These are the activations of a small network on made-up records, seen along a few directions, one row for each record.
After each row come some of the record's fields: ROLO, PAPO, RIMAP, BUV, BIM.
Not every record has every field; a missing one is left out.
Other fields move the rows too, some of them a lot.
(in the rows, 500 means zero)
Random noise pushes rows far along 13 fixed directions. That doesn't count. These rows show it; they differ only by the noise:
[433 480 569 376 497 626 632 272 450 515 491 408 387 644 569 299 654 528
 479 304 282 535 499 725 383 373 489 454 597 429 498 385 442 377 435]
[439 702 387 375 706 795 443 569 499 612 405 446 383 322 532 351 703 615
 543 112 462 482 524 687 474 416 554 489 395 600 434 457 594 513 679]
[620 487 495 650 490 549 465 620 552 509 544 462 458 549 474 528 407 411
 590 493 454 514 429 375 642 511 586 518 447 575 374 444 533 349 514]
[590 440 383 594 623 617 303 524 298 603 445 466 317 294 554 668 460 679
 505 226 343 403 435 506 822 579 593 508 508 350 418 499 433 654 602]
[465 327 431 499 404 562 657 414 645 440 478 561 458 651 418 478 426 480
 642 220 323 529 409 522 589 391 418 395 556 434 388 534 428 429 530]
[600 526 476 473 490 577 570 396 313 534 493 569 420 413 443 739 453 663
 376 346 467 568 530 448 717 591 436 444 526 352 609 406 566 716 482]
[595 581 543 335 511 355 473 345 311 373 415 532 484 374 629 324 496 503
 363 511 380 483 498 578 452 562 513 483 523 478 787 497 497 672 456]
[577 432 559 506 387 296 421 502 699 162 361 593 623 551 370 482 332 704
 425 440 548 630 428 590 483 570 438 424 566 548 675 738 404 569 461]
[542 526 573 615 600 448 475 529 508 453 497 435 447 513 586 660 391 826
 358 413 539 661 567 560 562 478 660 467 572 602 466 564 362 539 543]
[519 537 363 452 595 644 561 595 540 621 518 427 459 449 462 380 519 430
 573 188 316 517 434 517 650 545 557 394 445 558 391 447 524 462 531]
[541 676 483 395 510 636 353 521 323 447 460 670 414 330 562 381 577 534
 535 404 556 418 516 606 370 476 540 603 384 481 566 502 635 575 617]
[500 569 570 418 581 507 482 373 467 436 419 422 446 548 637 400 563 474
 515 578 383 447 561 584 355 440 455 578 547 553 664 447 519 374 639]
[486 450 332 507 635 392 349 722 499 426 479 443 556 489 576 517 321 503
 481 401 249 424 533 469 648 732 623 487 601 577 447 672 360 465 746]
[544 594 491 414 526 472 647 472 563 446 437 432 540 490 447 364 517 507
 354 338 443 654 488 508 573 494 523 346 495 622 590 451 526 591 403]
[435 579 417 496 602 483 333 624 372 494 444 453 592 477 356 555 461 645
 307 462 457 566 581 576 567 703 522 410 588 441 652 642 450 686 587]

[310 380 514 467 387 520 599 289 496 389 353 492 486 712 465 294 624 281
 506 538 389 394 507 488 424 211 376 478 602 391 510 467 457 475 535] | ROLO is siz, PAPO is deru, RIMAP is gamud, BUV is sibo
[643 548 608 582 493 535 366 515 450 677 606 392 548 462 320 466 505 627
 503 513 565 657 389 699 484 659 538 422 451 439 617 468 479 469 188] | ROLO is sotog, PAPO is deru, RIMAP is sim, BUV is luro
[562 486 401 649 400 713 511 524 289 653 541 718 349 356 414 685 478 503
 572 313 644 475 391 273 780 361 543 484 330 328 317 378 601 733 445] | ROLO is sotog, PAPO is deru, RIMAP is gamud, BUV is luro, BIM is zaku
[696 341 549 623 419 372 552 626 673 492 706 469 554 632 537 524 312 490
 644 576 431 528 334 391 582 691 580 545 503 580 356 518 367 239 310] | ROLO is sotog, PAPO is deru, RIMAP is gamud, BUV is luro, BIM is zaku
[543 473 551 577 471 700 574 364 623 575 461 427 426 532 328 740 625 619
 535 389 573 564 464 458 657 422 300 477 457 426 512 343 643 496 417] | ROLO is siz, PAPO is mas, RIMAP is gamud, BUV is luro, BIM is zaku
[617 507 603 554 354 626 629 450 417 386 514 410 398 573 542 695 677 584
 119 387 492 572 567 406 735 489 691 537 609 482 163 203 620 423 245] | ROLO is sotog, PAPO is deru, RIMAP is sim, BUV is sibo
[473 563 527 410 634 459 624 444 422 619 567 504 474 432 675 710 413 726
 459 475 519 556 647 543 460 568 501 489 534 541 602 484 424 602 630] | ROLO is siz, PAPO is niv, RIMAP is gamud, BUV is sibo
[431 516 497 524 540 523 439 664 406 607 661 414 513 597 541 408 458 331
 596 604 360 428 540 481 454 696 575 538 509 459 411 507 489 288 576] | ROLO is siz, PAPO is deru, RIMAP is gamud, BUV is sibo, BIM is zaku
[623 637 695 697 658 426 588 583 535 710 652 221 514 506 558 503 469 502
 434 745 670 708 516 388 543 521 692 441 385 725 519 382 527 416 289] | ROLO is sotog, PAPO is deru, RIMAP is gamud, BUV is sibo, BIM is zaku
[464 407 536 638 557 522 471 377 494 587 423 279 491 651 405 580 593 401
 518 715 433 468 500 429 576 443 329 528 600 407 614 382 487 386 528] | ROLO is sotog, PAPO is deru, RIMAP is gamud, BUV is luro, BIM is zaku
[385 524 481 526 497 806 367 472 448 539 370 381 464 528 294 644 765 595
 390 385 552 458 550 567 605 481 365 534 552 336 430 393 616 504 531] | ROLO is siz, PAPO is deru, RIMAP is gamud, BUV is luro
[429 460 462 582 493 539 455 661 480 617 674 596 522 536 478 538 387 581
 646 496 570 524 502 528 397 541 608 532 441 486 367 629 402 457 547] | ROLO is siz, PAPO is deru, RIMAP is sim, BUV is luro, BIM is zaku
[416 478 422 492 530 406 410 611 454 433 504 426 572 539 529 400 505 490
 319 517 411 478 556 523 531 552 643 458 605 520 434 592 375 570 493] | ROLO is siz, PAPO is mas, RIMAP is gamud, BUV is luro
[685 536 482 359 469 469 511 440 407 514 622 754 460 325 632 603 342 607
 669 421 479 476 465 552 406 635 489 559 418 461 609 522 524 511 528] | ROLO is siz, PAPO is deru, RIMAP is sim, BUV is luro, BIM is zaku
[506 617 509 333 371 679 730 383 554 414 467 598 500 525 383 534 659 462
 415 335 602 565 532 422 530 477 315 502 453 468 483 274 744 498 440] | ROLO is sotog, PAPO is deru, RIMAP is gamud, BUV is sibo, BIM is zaku
[420 568 600 535 325 517 457 553 544 259 545 811 537 637 522 553 465 678
 462 562 778 597 632 608 173 309 581 599 511 570 374 643 485 453 582] | ROLO is siz, PAPO is mas, RIMAP is gamud, BUV is luro
[599 577 558 352 462 490 507 536 665 389 423 337 672 534 228 426 579 582
 264 443 507 659 444 629 546 824 343 396 540 523 737 468 618 494 263] | ROLO is sotog, PAPO is mas, RIMAP is gamud, BUV is sibo
[640 422 529 322 405 348 717 449 680 366 576 522 586 557 564 365 397 397
 566 455 363 493 417 470 490 667 398 473 501 615 578 462 502 347 360] | ROLO is sotog, PAPO is deru, RIMAP is gamud, BUV is sibo
[640 485 581 419 522 361 230 390 628 262 170 473 502 194 457 407 553 715
 447 426 610 430 325 621 580 583 304 488 422 428 825 658 519 731 414] | ROLO is siz, PAPO is deru, RIMAP is gamud, BUV is sibo
[550 602 548 440 531 356 490 523 605 244 350 477 539 434 647 400 568 652
 253 517 625 556 534 536 447 415 595 538 523 706 520 539 460 596 459] | ROLO is sotog, PAPO is mas, RIMAP is gamud, BUV is luro
[591 612 630 468 452 481 273 466 433 391 411 517 492 298 494 244 610 545
 480 568 686 481 398 609 371 513 524 572 348 519 665 526 599 619 324] | ROLO is siz, PAPO is deru, RIMAP is gamud, BUV is luro, BIM is zaku
[541 440 569 669 363 505 361 411 479 309 312 463 492 610 407 578 584 353
 446 804 602 367 483 306 604 384 363 646 529 419 569 385 603 450 495] | ROLO is sotog, PAPO is deru, RIMAP is gamud, BUV is luro
[609 591 378 531 411 788 458 734 592 603 567 557 458 377 292 335 632 315
 655 192 543 494 339 507 633 532 595 479 277 533 205 392 719 388 358] | ROLO is sotog, PAPO is mas, RIMAP is sim, BUV is sibo
[522 542 511 620 586 610 371 526 538 649 396 486 443 384 356 451 560 579
 649 461 702 538 394 515 528 365 431 492 330 496 557 533 518 593 463] | ROLO is sotog, PAPO is deru, RIMAP is sim, BUV is sibo, BIM is zaku
[554 418 574 480 415 526 481 248 198 580 538 583 280 411 763 392 570 400
 646 583 417 290 414 549 429 327 525 652 444 276 492 373 482 519 402] | ROLO is sotog, PAPO is deru, RIMAP is sim, BUV is luro
[644 535 573 564 301 483 519 641 414 333 638 594 435 560 634 403 444 395
 364 485 521 535 470 375 545 505 761 596 470 623 184 380 518 345 332] | ROLO is siz, PAPO is mas, RIMAP is gamud, BUV is sibo
[357 610 469 397 547 545 482 396 571 348 273 449 583 565 404 491 736 572
 276 569 599 491 656 571 377 351 355 528 616 562 685 538 550 605 627] | ROLO is sotog, PAPO is mas, RIMAP is sim, BUV is sibo
[583 471 367 477 513 483 478 490 553 382 314 513 478 387 514 551 488 374
 489 431 395 357 480 293 758 480 437 557 498 563 498 475 555 586 661] | ROLO is siz, PAPO is mas, RIMAP is sim, BUV is sibo
[590 582 558 654 564 507 366 527 356 620 563 600 329 316 667 507 433 460
 656 580 620 469 440 461 453 299 705 606 339 529 391 480 523 549 522] | ROLO is sotog, PAPO is mas, RIMAP is sim, BUV is sibo, BIM is zaku
[463 706 450 439 602 464 374 622 549 352 284 505 590 393 488 344 588 419
 375 563 608 499 577 459 411 424 532 518 469 703 638 551 633 615 660] | ROLO is sotog, PAPO is mas, RIMAP is gamud, BUV is sibo, BIM is zaku
[606 519 461 527 601 635 408 493 596 529 383 302 466 428 433 534 676 545
 413 382 446 496 447 503 708 508 505 500 522 590 456 379 550 468 430] | ROLO is sotog, PAPO is mas, RIMAP is gamud, BUV is luro
[532 554 509 484 595 447 562 472 558 538 466 406 583 493 485 511 497 465
 450 661 542 527 525 415 540 546 386 477 483 554 684 454 520 538 505] | ROLO is siz, PAPO is deru, RIMAP is gamud, BUV is luro
[498 452 391 278 474 558 699 293 593 534 385 468 510 534 434 305 670 291
 577 317 263 438 409 523 520 466 283 417 524 461 605 367 582 461 460] | ROLO is sotog, PAPO is deru, RIMAP is sim, BUV is sibo, BIM is zaku
[441 409 556 637 538 481 371 513 422 564 486 488 419 529 504 608 385 570
 604 633 552 491 510 497 483 436 480 567 507 409 557 609 381 503 615] | ROLO is siz, PAPO is mas, RIMAP is sim, BUV is sibo, BIM is feb

Which values does each new row have?
[801 501 552 612 341 378 334 450 425 297 298 600 456 154 405 468 463 458
 361 449 643 488 257 315 818 499 552 493 353 451 583 448 662 844 224] | ROLO is sotog, PAPO is deru, RIMAP is gamud, BUV is sibo, BIM is zaku
[367 489 509 439 426 549 665 418 466 584 612 537 469 623 552 248 564 385
 545 417 439 555 476 641 305 290 579 415 521 479 362 481 442 438 385] | ROLO is sotog, PAPO is deru, RIMAP is gamud, BUV is luro
[418 310 509 577 439 407 401 493 500 400 469 421 568 692 279 626 409 655
 331 468 384 587 494 559 628 656 433 382 723 336 494 630 349 527 477] | ROLO is siz, PAPO is deru, RIMAP is gamud, BUV is sibo, BIM is zaku
[471 535 442 580 514 573 326 604 368 601 524 460 572 551 373 490 566 298
 522 804 532 378 502 389 511 576 452 590 499 402 574 450 588 459 519] | ROLO is sotog, PAPO is deru, RIMAP is gamud, BUV is luro
[370 431 420 533 656 522 458 627 536 608 561 347 561 605 493 720 409 580
 496 474 337 473 634 535 548 681 516 479 679 511 403 595 383 374 746] | ROLO is siz, PAPO is deru, RIMAP is gamud, BUV is sibo
[482 703 498 336 502 594 620 511 507 415 486 680 532 515 531 548 557 520
 449 546 637 520 689 489 303 427 436 615 478 644 553 451 647 475 692] | ROLO is siz, PAPO is mas, RIMAP is sim, BUV is sibo
[214 265 497 514 388 481 658 329 608 444 454 422 610 826 230 572 507 466
 471 520 377 566 545 538 510 467 258 325 709 272 555 592 393 526 492] | ROLO is siz, PAPO is deru, RIMAP is gamud, BUV is luro, BIM is zaku
[413 518 513 544 560 558 537 471 678 445 361 295 485 542 455 364 674 455
 391 403 493 525 496 506 547 330 539 446 509 619 375 416 530 443 437] | ROLO is sotog, PAPO is deru, RIMAP is sim, BUV is sibo, BIM is zaku
[666 528 548 619 393 448 597 630 488 562 644 506 544 435 349 421 426 426
 411 466 674 690 369 352 663 541 660 340 341 543 412 427 583 631 129] | ROLO is sotog, PAPO is deru, RIMAP is gamud, BUV is sibo, BIM is zaku
[391 655 451 321 521 380 493 569 251 469 535 588 592 355 475 411 486 569
 227 427 539 563 599 567 481 712 605 373 487 409 645 578 548 876 438] | ROLO is sotog, PAPO is deru, RIMAP is gamud, BUV is sibo, BIM is zaku
[510 380 567 458 380 355 442 499 480 412 682 632 549 592 599 424 369 513
 633 652 466 434 463 609 285 621 529 578 531 396 494 650 354 364 436] | ROLO is siz, PAPO is deru, RIMAP is gamud, BUV is luro
[518 500 652 613 437 612 375 552 703 332 417 331 502 665 431 439 662 535
 457 573 588 549 479 562 375 417 520 614 530 622 351 434 551 152 459] | ROLO is siz, PAPO is deru, RIMAP is gamud, BUV is luro, BIM is zaku
[381 348 462 413 407 516 692 424 502 632 631 570 574 675 376 454 420 436
 671 426 331 525 468 607 436 563 349 393 557 300 542 555 395 458 449] | ROLO is siz, PAPO is deru, RIMAP is sim, BUV is luro
[454 389 413 373 390 670 591 371 555 478 446 644 466 498 405 539 582 560
 645 310 514 390 427 515 538 453 242 556 475 312 523 484 535 556 524] | ROLO is siz, PAPO is deru, RIMAP is gamud, BUV is luro
[440 399 538 495 416 440 628 417 446 538 580 514 438 560 608 421 467 397
 542 464 398 472 492 488 431 386 593 456 493 412 352 472 445 487 449] | ROLO is siz, PAPO is deru, RIMAP is sim, BUV is sibo, BIM is zaku
[581 412 601 695 327 464 371 578 331 419 613 591 564 618 250 811 346 688
 294 672 674 630 517 433 612 747 474 506 591 243 529 553 505 590 324] | ROLO is sotog, PAPO is deru, RIMAP is gamud, BUV is sibo, BIM is zaku
[323 438 427 570 427 565 333 434 411 432 384 586 510 605 362 577 605 500
 475 620 546 352 573 540 424 360 393 578 604 317 510 610 485 576 640] | ROLO is sotog, PAPO is deru, RIMAP is sim, BUV is sibo
